These are the activations of a small neural network, seen along a few directions. Each row is one input.
In each table, some parts of the input vary, and every possible input appears once, in random order.
Descriptions start from the smaller parts, as in this example, which fits no table here: line(4) and (point or line(11) or (values(3) and ring(5))).
Shared parts are said once, and a part with two or three values counts as separate values.

Other details of the inputs shift rows strongly along two fixed directions, in all tables alike. That doesn't count.

Rows:
x1: [ 1.85  4.85  6.42  3.51 -1.29 -0.63  1.76  1.22  1.03  3.10 -3.32  0.81
  1.22]
x2: [ 0.13  5.02  6.91  1.46 -2.36 -2.32  2.38  1.92  1.35  2.38 -1.61  2.31
  2.15]
x3: [ 0.73 -5.99 -6.02 -3.27  0.41  1.74 -1.61 -1.93 -1.61 -1.92  3.24 -1.60
 -1.62]
x4: [-2.25  7.21  1.38  1.86  0.63 -1.38  0.96 -2.70  1.85  5.19 -2.48  0.16
  4.24]
x5: [ 5.13  1.52 -1.62  2.69 -2.58 -1.79  4.92  2.41 -2.01 -2.18  4.41  2.63
  3.23]
x6: [ 4.03  2.22 -3.76  4.95  0.45  0.47  2.13 -0.44 -0.94  0.25  5.16  2.62
  6.03]
x7: [-4.17 -3.30  4.23 -2.94  3.22  0.40 -5.03  0.35  0.00  0.17 -3.13  0.53
 -1.60]
x8: [ 4.05 -0.51 -2.58  4.28  1.50  1.23  5.54  2.75  0.59 -1.37  4.27 -0.31
  3.61]
x9: [-0.09 -5.96 -4.43  0.06  1.16  2.96 -2.84  1.27 -1.12 -4.87  3.45  0.94
 -1.93]
x10: [ 3.70  2.25 -6.49 -0.09  0.91  0.08  4.60  2.91  0.44  0.25  3.04 -1.50
  3.83]
x11: [-2.81  5.63  1.16  0.79  1.28 -0.41  3.31  2.09  3.94  2.88 -4.37 -1.80
  1.92]
x12: [ 2.56 -2.75 -5.14 -1.28 -3.44  2.11 -3.26 -2.44 -2.99 -2.41  3.27 -0.64
 -4.65]
x13: [-1.78  2.96  4.51  3.65  2.44 -0.38  3.27  2.95  3.51  2.27 -3.36  0.03
  2.38]
x14: [-5.82 -2.06  2.17 -2.61  1.79  0.92 -2.98 -2.68  1.20  0.80 -3.11 -2.48
 -3.85]
x15: [-4.82 -2.86  3.75 -2.09  2.70  1.10 -5.01  0.56  0.69 -0.86 -3.70  0.58
 -1.98]
x16: [-0.52 -3.88 -7.39 -3.05  0.47  2.31 -2.72  0.00 -1.08 -3.57  2.69 -1.17
 -2.20]
x17: [ 2.37 -3.11 -5.43 -1.08 -2.37  0.67 -2.85 -2.66 -3.85 -3.30  2.53 -1.10
 -4.28]
x18: [-3.90 -4.61  5.48 -1.40  2.78  0.59 -3.77 -1.84  0.92 -0.12 -2.60 -0.23
 -1.99]
x19: [-3.50  0.01  2.78 -3.28 -0.87 -1.83 -3.77 -3.72 -1.21 -0.11 -4.00 -0.03
 -5.02]
x20: [ 0.00  1.59  5.54  1.50  2.55 -1.00  3.43  1.75  2.39  3.59 -3.38 -0.13
  4.26]
x21: [-1.92 -2.09  5.72 -0.11 -0.14 -0.55 -5.15 -2.12 -2.06 -0.59 -3.87  0.64
 -4.06]
x22: [-0.09  6.80  3.66  0.58 -3.50 -2.00  2.13  0.23  1.94  4.28 -2.76 -0.73
  1.05]
x23: [ 4.42  3.99 -4.24  0.49 -4.59 -1.10  4.69  1.38 -0.45 -0.34  4.76  0.56
  1.93]
x24: [ 4.34  1.28 -6.21 -0.17  0.83 -0.18  5.01  2.06  0.52  0.89  2.86 -1.34
  4.09]
x25: [ 0.91  4.81  6.66  2.62 -2.49 -1.69  1.55  1.63  1.44  3.17 -2.14  1.36
  2.06]
x26: [ 2.80 -5.02 -2.40 -0.18 -1.08  0.00 -2.58 -1.43 -4.05 -5.07  3.59  2.42
 -3.20]
x27: [-3.52 -4.27  4.51 -3.02  3.13  0.12 -4.61 -0.51  0.09  0.81 -3.31  0.70
 -1.34]
x28: [-6.35 -1.62  1.11 -2.19  1.51  0.83 -3.51 -1.61  1.83  0.59 -3.75 -1.79
 -4.29]
x29: [ 0.39 -5.64 -5.66 -2.35  0.56  1.80 -1.48 -2.39 -0.87 -2.83  3.79 -1.99
 -2.20]
x30: [ 4.13  3.53 -4.60  0.65 -3.58 -2.09  5.47  1.00 -1.48 -1.06  3.81  0.53
  2.22]
Each input here is: values(2) and (point or ring(6) or ring(8)).
Changing only the values(2) part turns x16 into x15. The same change can be made to x14. Which row results?
> x8
Change only the values(2) part in x24. List by row number the other rows that result.
> x27
Change only the values(2) part in x13. List by row number the other rows that result.
> x28

Rows:
x31: [-5.76 -6.33  1.05 -3.43  2.05  1.69 -8.26 -3.81 -1.24 -1.56 -1.69  0.37
 -4.92]
x32: [ 3.92 -4.94 -8.23 -0.09  0.65  2.02 -0.02  0.45 -2.26 -3.62  6.80  0.37
  1.35]
x33: [ 4.61  4.26  1.76  3.06 -2.12 -1.80  4.90  2.05 -0.03  1.11 -0.12  0.64
  2.35]
x34: [-4.28 -0.56  5.63 -2.06 -1.00 -0.82 -5.66 -4.50 -1.00  1.66 -3.44  0.52
 -3.56]
x35: [-4.91 -1.43  4.40 -3.82  0.98 -0.54 -3.56 -1.47  0.78  0.93 -4.40 -0.80
 -3.37]
x36: [ 0.38 -0.89 -2.64 -0.12 -0.33  1.07 -0.44 -0.21 -0.36 -1.32  1.08 -0.96
 -1.56]
x37: [ 0.25  3.94  0.59  0.13  0.49 -1.22  3.27  1.24  1.67  2.69 -1.68 -0.90
  2.92]
x38: [ 0.11 -6.67 -3.88 -1.08  0.56  2.30 -3.00 -0.24 -1.66 -3.85  3.55  0.14
 -2.59]
x39: [-0.83  2.91  4.31  0.32 -1.44 -1.72  0.07  0.57 -0.05  0.90 -2.20  1.22
 -0.08]
x40: [-2.41  3.48  4.52  0.06  0.32 -1.21  2.01  1.25  2.63  2.80 -4.56 -1.22
  0.32]
x41: [ 1.53  4.46 -1.40  1.93  0.07 -0.84  4.39  1.16  1.53  1.94 -0.39 -0.78
  3.14]
x42: [ 0.13  0.39  1.35  0.39  1.78 -0.34  1.92  1.36  1.23  0.79 -0.66 -0.07
  2.12]
x43: [ 5.03 -2.28 -7.35  0.96 -3.33  1.30 -0.19 -0.25 -3.16 -3.91  7.66  1.99
 -0.10]
x44: [ 2.24  3.68 -0.12  3.76  1.31  0.11  4.59  2.39  1.94  1.45  0.05 -0.53
  3.97]
Describe the family of inputs behind these rows.
> line(4) or (values(2) and ring(5))
Which of the alternatives is x43?
> line(4)
Which other rows belong to the same alternative as x43? List them by row number.
> x33, x34, x39
